These are the activations of a small neural network, seen along a few directions. Each row is one input.
In each table, some parts of the input vary, and every possible input appears once, in random order.
A made-up example of a description, with smaller parts first: one of 6 places along a line, together with either a single point or one of 11 places around a ring or (one of 2 separate values, together with one of 8 places around a ring).
Shared parts are said once, and a part with two or three values counts as separate values.
(in the rows, 128 means zero)

Other details of the inputs shift rows strongly along two fixed directions, in all tables alike. That doesn't count.

A family of inputs:
r1: [166 107  76 130 161 179 142 123 116 105 153 117  87]
r2: [136 142 166 136 115 126 137 134 175 174  89 146 166]
r3: [143 101  86 125 142 144 132 120  80  88 163 111  80]
r4: [155  54 136  69 145 142 155 140 170 112  65 177 132]
r5: [127 183 124 184 112 116 117 114  90 154 177  81 119]
r6: [ 62 201 135 176 114  87  85 136  63 110 194  73 113]
r7: [152  51  86  82 136 133 141 115  95  52 140 135  77]
r8: [120 126 189 104  99  70 134 117 149 152 101 133 169]
r9: [ 75 217 128 189 138 134  90 147  82 140 179  82 116]
r10: [130 140 177 118 128 115 141 134 165 176  90 142 166]
r11: [130 138 176 125 139 123 150 132 178 179  93 142 171]
r12: [151  96  78 126 121 133 130 105  79  73 165 105  77]
r13: [121 125 183 117 111  88 134 131 154 162  96 138 167]
r14: [164  71  79  94 157 172 145 131 122  90 123 143  90]
r15: [132 192 115 181 148 152 129 117 114 169 179  78 126]
r16: [166  57  81  97 130 149 135 124 107  70 128 142  83]
r17: [116 122 188 110 103  70 132 119 149 149 103 132 168]
r18: [127 138 176 123 126 121 138 136 170 173  91 148 167]
r19: [156  46 137  68 103 107 139 120 154  86  86 169 132]
r20: [128 136 126 137 110 103 120 106 102 123 159  97 125]
r21: [158  51  82  80 132 132 138 112  97  57 140 134  84]
r22: [161  56  80  89 139 149 139 125 104  72 131 140  85]
r23: [139 146 164 136 124 135 146 130 187 179  91 145 170]
r24: [131 138 167 125 119 125 134 135 175 174  91 142 172]
r25: [155  48 135  66 116 123 143 134 158 101  76 175 129]
r26: [ 67 153 151 137  88 104  93 153 165 135  76 185 176]
r27: [169  68  80  91 164 180 154 129 136  93 120 145  92]
r28: [136 142 167 123 134 130 147 131 184 183  97 144 175]
r29: [ 95  75 151  77 114 114 115 169 148  77  70 180 137]
r30: [159 105  77 119 174 175 152 120 103 102 155 113  79]
r31: [121 182 125 176 117 115 114 114  87 154 182  75 125]
r32: [142 159 122 157 135 141 123 124 120 152 150 109 124]
r33: [ 80 143  55 154 114 128  87 128  67  54 171 130  85]
r34: [ 85 177 131 156 147 145 111 149 120 131 145 112 127]
r35: [129 194 121 182 157 149 132 119 106 167 183  79 120]
r36: [ 79 188  97 177 126 151  89 144 119 131 136 141 128]
r37: [121 186 129 171 128 108 120 113  73 154 186  71 114]
r38: [133 142 171 123 122 118 133 134 171 178  94 144 168]
r39: [ 80 196  91 180 136 161 100 139 127 138 144 132 130]
r40: [122 128 184 110  95  74 127 118 155 153 106 135 169]
Each input here is: one of 4 places along a line, together with either one of 2 separate values or one of 8 places along a line.
- Changing only the place on the line of 4 turns r3 into r7. The same change can be made to r25. Which row results? => r40
- Changing only the place on the line of 4 turns r11 into r4. The same change can be made to r30. Which row results? => r10
- Change only the choice among 2 separate values in r29. List by row number the other rows that result. => r26
- A walk changes only the place on the line of 4. It starts at r15 and steps to r24. List the rest of the walk in order. => r31, r20
- Change only the choice among 2 separate values in r33. List by row number the other rows that result. => r6

A family of inputs:
r41: [118 164  92 155 131 126  93 128  53 118 189  85  87]
r42: [156 149 106 161 167 171 136 137  85 132 183  64  78]
r43: [125 159 184 143  90  86 137 105 193 183  92 142 198]
r44: [108 136 148 120 133 144 125 146 183 144  94 157 165]
r45: [128 168  77 185 118 129 104 117  52 127 192  90  83]
r46: [135 171  58 184 137 150 118 104  70 130 181  96  83]
r47: [143  67  66  82 157 171 139 133 142  83 109 177 103]
r48: [166  30  96  81 109 128 141 118 135  61 109 163  99]
r49: [161 152  95 160 169 162 131 121  65 153 182  82  79]
r50: [ 84 156 202 117 120  76 132 137 166 174  82 159 186]
r51: [148  46  95  98 113 156 129 149 126  55  94 164  99]
r52: [120  98 138  96 114 128 109 159 134  94  99 146 125]
r53: [153 153 213 121 124 104 154 125 180 204 101 122 184]
r54: [156  25 102  47 125 131 131 127 127  50 103 158 100]
r55: [107 165 176 125 114 101 137 110 194 186 110 140 205]
r56: [125 130 146 136 108 134 129 135 172 140  84 153 156]
r57: [ 70 231 168 190 127  75 125 100  91 182 198  56 155]
r58: [101 104 142 104 148 131 134 151 135  87 103 151 118]
- Changing only one part turns r43 into r56. The same change can be made to r55. Which row results? => r44
- What is each input in this table made of? => one of 3 separate values, together with either a single point or one of 5 places around a ring
- Change only the choice among 3 separate values in r54. List by row number the other rows that result. => r41, r52

A family of inputs:
r59: [125 168 187 158  94  99 127 127 163 184 116 122 171]
r60: [116 183 122 168 151 125 129 118  82 156 180  80 117]
r61: [170  51  86  83 147 164 142 128 109  64 136 127  78]
r62: [128  71 147  72 132 131 147 139 186 133  53 198 158]
r63: [131 158 106 159 129 142 117 122 124 133 160 113 119]
r64: [142 122 150 130 114 109 133 126 143 159  94 146 145]
r65: [134 189 113 183 127 127 119 115  82 156 180  80 106]
r66: [133 189 124 167 139 126 117 114  79 153 184  70 111]
r67: [130 135 198 110 107  95 131 136 179 181  85 135 186]
r68: [113 180 129 170 146 134 128 120  93 139 185  68 117]
r69: [142 152 125 145 140 117 124 119  94 148 161  98 108]
r70: [127  70 147  74 133 136 145 141 199 118  52 187 160]
r71: [100  51  65  78  97  98 111 104  82  13 144 150  85]
r72: [139 120 154 128 110 116 134 133 156 151  98 134 154]
r73: [111 185 110 177 150 144 118 112 105 130 179  88 111]
r74: [ 58 171 132 163  97  98  63 168  70  88 145 121 111]
r75: [166  65  56 101 148 167 137 127 109  73 131 161  76]
r76: [151  63  80  84 163 165 151 132 109  69 131 139  78]
r77: [133 107 144 103 111 136 135 134 177 143  74 172 166]
r78: [102 160 185 121 117 108 132 135 190 186  73 159 193]
r79: [113 161 171 148  98 121 127 130 174 175 112 135 183]
r80: [150  64  83  95 166 161 149 134 113  65 141 133  81]
- What is each input in this table made of? => either one of 2 separate values or (one of 4 places along a line, together with one of 5 places around a ring)
- Change only the place on the ring of 5 in r59. List by row number the other rows that result. => r61, r68, r73, r79

A family of inputs:
r81: [108 170 128 163 108 102 106 121  94 139 163 103 129]
r82: [ 81 201 246 148  81  49 113 134 185 218  84 136 227]
r83: [138  41 143  52 121 119 145 139 165  81  65 184 133]
r84: [149 113  86 131 146 156 136 117 113 105 153 119  98]
r85: [164  57 127  77 133 144 147 136 156 103  85 164 120]
r86: [128  57 135  66 109 122 129 144 170  94  61 193 147]
r87: [100 180 134 168 117 112 105 131  97 136 153 108 122]
r88: [162  60 121  78 131 144 152 125 161 102  80 169 124]
r89: [123 113  84 125 124 137 112 130  96  87 149 127 100]
r90: [156 115  98 128 141 151 135 120 105 113 149 111  95]
r91: [143 109  85 127 153 157 140 122 108 105 150 123  96]
r92: [147 110  88 123 154 151 138 118 103 108 150 122  92]
r93: [ 97 140 195 126  81  76 119 137 181 168  77 161 198]
r94: [149  65 119  77 141 151 151 134 164 107  76 173 128]
r95: [125 180 124 163 137 134 121 117 120 159 163  99 131]
r96: [149 111  89 124 151 151 141 118 101 107 146 117  90]
r97: [128 175 134 164 135 126 127 120 106 165 160  92 126]
r98: [100 167 117 158 126 130 105 136 101 120 150 116 115]
r99: [130 176 125 169 130 130 128 114 115 155 162  92 129]
r100: [132 173 130 169 128 132 127 119 115 158 162  90 130]
r101: [115 118  93 136 130 142 118 135 100  81 140 131  92]
r102: [125 169 129 165 136 132 130 123 111 159 160  94 129]
r103: [122 112 101 122 138 133 128 126 100  85 155 113  97]
r104: [129 181 136 165 131 121 124 113 117 167 162  97 134]
r105: [133 132 173 116 116 121 136 135 180 168  87 148 172]
r106: [102 173 127 167 112 107 107 121  99 139 163 101 130]
r107: [127 125 175 113 125 120 135 143 173 166  86 150 168]
r108: [129 127 158 122 125 119 144 129 166 157  94 145 160]
r109: [111 103 173 101 101  96 129 137 174 133  72 169 172]
r110: [132 136 179 128 113 113 134 136 174 170  97 141 172]
r111: [105 177 138 161 116 101 108 120  96 143 161  97 130]
r112: [122 111  92 117 138 141 118 129  98  83 148 121  95]
r113: [101 176 129 159 121 114 105 126 102 137 160 101 130]
r114: [133  39 135  59 119 125 142 140 169  78  61 188 135]
r115: [122 114  98 116 142 139 123 129  99  84 153 117  96]
r116: [146 111  91 123 153 162 136 129 108 110 144 118  95]
r117: [152 112  92 125 149 162 130 130 107 105 151 113  92]
r118: [151 106  94 123 152 153 136 129  96 106 150 113  87]
r119: [149 120  87 128 148 160 135 118 113 107 148 116  97]
r120: [103 188 207 147 113  92 128 132 187 219  95 139 208]
r121: [152  61 126  85 139 147 149 142 155 107  87 163 125]
r122: [106 174 133 162 111 101 106 120  94 143 161 101 130]
- Changing only one part turns r116 into r97. The same change can be made to r115. Which row results? => r83
- Changing only one part turns r107 into r121. The same change can be made to r94. Which row results? => r108
- What is each input in this table made of? => one of 3 separate values, together with either a single point or one of 5 places along a line or (one of 2 separate values, together with one of 4 places along a line)
- Change only the place on the line of 4 in r90. List by row number the other rows that result. => r85, r88, r104
- Change only the choice among 2 separate values in r94. List by row number the other rows that result. => r119
